A small network was trained on made-up records. Each row is its average activation on records with the value named, seen along a few directions.
Related values have similar rows: they may be neighbours, one step apart, or belong to one group.
In the rows, 500 means zero.
Strong random noise was added to every row along 2 fixed directions; ignore it. To show where, here is one row again and again, with new noise each time:
[474 544 417 503 541 451 472 500 552 379 423 447 519 560 396 540 548 501]
[567 501 518 557 436 489 391 442 461 434 475 576 475 602 502 509 549 472]
[599 539 398 471 503 373 465 459 586 294 398 480 494 567 332 517 583 492]
[627 494 522 550 408 462 379 419 464 406 470 605 460 609 489 497 563 466]


BALA, 21 values:
furap: [822 560 410 278 421 359 569 445 601 190 427 480 380 399 354 402 568 572]
vaga: [564 581 517 348 415 409 520 517 584 404 546 416 446 502 498 529 512 498]
vez: [310 527 553 724 590 653 536 571 419 795 538 507 612 532 654 528 441 392]
rit: [359 464 470 566 579 464 537 479 503 683 543 517 530 418 513 538 459 522]
zadu: [433 551 566 518 466 600 371 503 481 567 607 502 462 540 612 571 400 515]
vogu: [397 520 382 590 631 557 575 589 549 526 433 387 593 480 365 585 523 442]
ruvur: [509 440 544 495 477 558 449 463 450 528 474 549 528 440 516 422 447 583]
noda: [650 496 460 576 589 388 600 539 558 561 474 528 547 484 369 526 561 425]
vam: [373 534 463 491 573 485 451 507 537 418 434 429 573 562 435 478 548 445]
gogog: [347 505 385 396 579 521 609 582 539 419 446 362 574 398 366 408 455 579]
vap: [695 485 542 359 377 404 424 427 564 353 563 570 455 578 492 505 541 481]
sis: [526 396 558 590 449 418 425 385 428 605 531 608 431 508 535 445 454 529]
tov: [812 441 659 405 284 499 473 468 407 400 582 694 373 507 674 476 447 487]
samig: [660 474 334 440 518 343 566 485 561 380 444 490 546 400 271 485 531 628]
madil: [541 499 444 588 483 462 443 438 519 408 421 500 501 563 489 512 582 461]
gilik: [602 519 519 339 463 425 607 477 595 319 429 410 410 434 490 442 472 521]
zot: [255 429 615 668 625 631 531 554 342 882 595 544 557 507 661 521 520 421]
fot: [301 539 576 449 469 714 562 587 474 673 614 399 425 504 734 590 380 518]
sak: [685 422 490 521 505 301 538 442 566 527 504 677 489 482 358 433 580 442]
ditus: [523 485 548 423 423 578 544 518 414 442 468 515 499 407 556 403 472 558]
raza: [234 557 509 532 617 688 472 593 489 614 557 367 557 522 595 578 478 531]
The values of BALA form a ring.
Going along BALA from vogu by way of its neighbour vez, in what order are vam, sis, madil, gilik, zot, fot, ditus met?
> zot, sis, ditus, gilik, fot, vam, madil
Which values are neighbours of vap? Give them in the order they are listed.
> vaga, zadu
Which values are neighbours of ruvur? Give them in the order they are listed.
> gogog, samig
What is the length, in steps, of the shortest route from tov to raza?
> 5
